Here are a small network's activations along a few directions, averaged over the inputs that share one value of a field.
Related values have similar rows: they may be neighbours, one step apart, or belong to one group.
(in the rows, 500 means zero)
Random noise pushes rows far along 6 fixed directions. That doesn't count. These rows show it; they differ only by the noise:
[154 247 495 383 407 583 451 660 625 597 578 650 682 519 465 641 505 509]
[360 481 478 250 485 612 481 466 587 566 512 584 432 463 514 639 495 421]
[536 473 466 384 521 565 527 682 520 634 560 461 655 368 509 420 388 580]
[442 451 543 559 448 510 460 522 504 508 472 770 398 607 762 532 612 504]
[438 391 528 502 409 517 376 447 488 571 541 275 588 229 261 652 472 738]
[472 438 546 555 422 443 379 423 488 566 534 533 434 454 569 627 608 592]
[398 487 476 341 490 645 540 616 509 483 508 401 662 304 318 494 399 555]
[391 390 508 414 443 622 452 521 544 563 480 486 530 352 416 601 428 647]


W, 18 values:
w3: [721 486 375 335 580 405 480 346 556 840 552 229 444 367 373 489 328 660]
w7: [527 299 434 500 532 501 581 749 533 556 517 471 677 581 411 336 328 434]
w14: [537 352 599 770 453 576 565 712 498 395 359 514 659 427 533 373 431 832]
w15: [445 564 562 814 539 583 582 571 460 144 293 678 487 606 708 267 496 482]
w10: [697 377 460 506 665 380 536 631 644 735 524 554 496 645 647 331 369 535]
w9: [800 740 471 542 560 560 635 502 430 403 409 386 482 351 441 329 304 500]
w1: [714 722 477 526 600 562 750 694 298 212 445 374 655 414 471 169 382 531]
w4: [544 678 472 261 615 634 465 272 624 590 369 473 269 445 469 635 367 430]
w5: [396 425 509 358 507 725 620 491 575 375 321 619 458 545 434 526 453 571]
w11: [381 520 498 463 523 685 501 645 564 394 355 746 450 578 702 362 401 395]
w12: [723 598 504 597 552 343 534 381 325 459 574 411 483 533 500 593 695 502]
w16: [458 475 457 604 422 174 271 306 462 684 743 237 475 497 266 721 741 458]
w6: [435 622 517 455 520 654 590 648 503 478 404 693 486 587 630 312 333 389]
w13: [595 411 609 766 350 467 413 242 391 585 466 426 414 432 496 655 619 855]
w17: [505 333 505 653 489 532 477 692 590 502 501 547 575 595 623 396 378 567]
w8: [465 486 483 484 478 552 562 661 534 529 599 613 633 526 604 410 446 556]
w18: [774 336 500 585 554 559 468 512 466 707 394 492 444 463 515 428 258 783]
w2: [596 498 441 538 537 397 511 557 519 696 589 352 498 547 433 422 372 443]
A value of W combines one of 3 hidden first parts with one of 6 second parts; all combinations occur once.
Q: w2 and w8 share the first part; w2 and w7 share the second. Which value has the first part of w7 and the second part of w8?
A: w1
Q: w6 and w11 share the first part; w6 and w9 share the second. Which value has the first part of w9 and the second part of w11?
A: w17
Q: w16 and w13 share the first part; w16 and w3 share the second. Which value has the first part of w3 and the second part of w13?
A: w5

K, 30 values:
k28: [488 581 430 352 526 364 542 381 405 353 629 270 609 467 218 722 589 255]
k5: [711 493 542 580 424 584 455 347 462 686 417 659 202 459 674 559 537 755]
k23: [721 613 542 519 524 569 509 464 547 549 428 570 401 420 837 428 397 667]
k21: [294 507 505 272 425 582 462 343 580 509 505 549 395 558 483 735 652 465]
k30: [496 472 440 456 580 279 450 700 566 633 704 341 848 458 555 396 471 385]
k13: [674 560 529 575 527 543 454 394 503 572 436 429 248 410 544 449 319 547]
k2: [453 632 555 689 485 553 500 430 515 371 292 659 372 595 709 438 491 552]
k26: [298 431 521 676 353 589 361 512 490 478 414 798 423 597 653 608 584 574]
k3: [671 556 550 744 581 354 548 570 536 590 432 534 518 608 661 253 521 520]
k19: [785 669 445 314 663 638 702 472 477 426 400 282 490 355 427 379 350 650]
k1: [477 501 515 453 491 555 449 475 544 449 469 685 289 552 790 476 454 403]
k10: [407 682 489 232 498 542 565 635 491 391 663 585 538 539 470 462 615 153]
k8: [627 553 483 361 509 519 569 590 445 571 500 740 379 656 731 524 534 354]
k14: [512 423 406 322 582 858 629 618 534 525 357 600 438 485 398 424 162 486]
k24: [531 539 486 249 497 467 453 226 545 598 514 512 237 472 649 703 650 504]
k16: [551 430 490 484 427 408 279 498 547 776 646 325 407 302 482 574 354 657]
k18: [696 597 492 534 515 544 625 519 344 552 396 475 474 499 473 365 490 606]
k20: [684 458 553 624 624 608 615 558 427 335 272 610 369 541 672 260 433 707]
k9: [343 519 548 587 491 378 440 488 504 491 529 536 511 645 415 477 611 284]
k17: [414 520 530 641 470 555 474 604 535 508 409 736 542 537 748 442 492 652]
k4: [607 485 426 477 434 395 396 281 477 668 609 459 408 568 441 736 553 426]
k6: [680 480 457 448 586 553 620 458 491 471 408 611 277 620 703 416 423 358]
k7: [325 327 542 358 542 696 488 412 705 447 287 487 430 456 354 634 305 559]
k25: [324 420 488 447 548 484 479 497 622 405 556 695 421 691 631 536 463 254]
k12: [268 263 477 415 549 632 498 538 699 614 473 647 482 626 428 593 462 619]
k22: [534 497 492 777 490 448 551 541 385 455 459 459 587 528 362 371 542 546]
k11: [583 575 489 344 509 473 506 551 536 496 645 465 496 481 600 494 562 366]
k15: [580 339 584 589 397 550 454 446 450 390 433 468 494 330 314 639 431 801]
k27: [773 540 410 239 667 572 632 544 552 829 472 426 551 442 579 320 308 661]
k29: [584 883 431 290 559 608 560 287 470 464 409 314 270 317 416 497 434 263]
A value of K combines one of 5 hidden first parts with one of 6 second parts; all combinations occur once.
Q: k26 and k18 share the first part; k26 and k17 share the second. Which value has the first part of k17 and the second part of k18?
A: k27
Q: k5 and k9 share the first part; k5 and k15 share the second. Which value has the first part of k15 and the second part of k9?
A: k25
Q: k16 and k4 share the first part; k16 and k1 share the second. Which value has the first part of k1 and the second part of k4?
A: k28
Q: k14 and k10 share the first part; k14 and k6 share the second. Which value has the first part of k6 and the second part of k10?
A: k11

N, 11 values:
n9: [126 325 568 699 337 541 359 573 565 288 487 788 543 655 625 551 682 504]
n8: [647 564 545 654 511 448 516 807 476 671 587 643 609 573 841 311 549 583]
n2: [224 404 447 418 470 654 436 569 682 541 499 653 570 463 447 613 374 417]
n5: [767 480 596 737 469 338 534 757 369 586 613 715 655 646 784 256 592 686]
n3: [226 346 586 648 409 515 431 542 577 406 517 571 559 635 513 567 523 498]
n1: [447 439 404 261 599 265 585 416 532 633 681 501 473 724 564 631 682 159]
n7: [155 211 401 263 432 509 454 345 645 747 522 433 558 473 208 912 492 524]
n6: [330 299 559 795 391 415 385 537 471 385 480 512 615 518 349 493 518 548]
n11: [569 510 460 463 615 327 483 475 575 603 585 534 371 678 611 446 444 242]
n4: [453 326 490 529 486 601 582 861 523 670 591 366 977 295 371 290 355 824]
n10: [836 623 374 248 637 529 673 731 458 639 550 476 656 545 672 279 378 402]
The values of N form a line.
Q: A walk along N starts at n11 and steps to its neighbour n6. Put n8, n5, n3, n7 in the order it reaches them.
A: n3, n8, n5, n7
Q: Fewest steps between n9 and n10?
A: 4
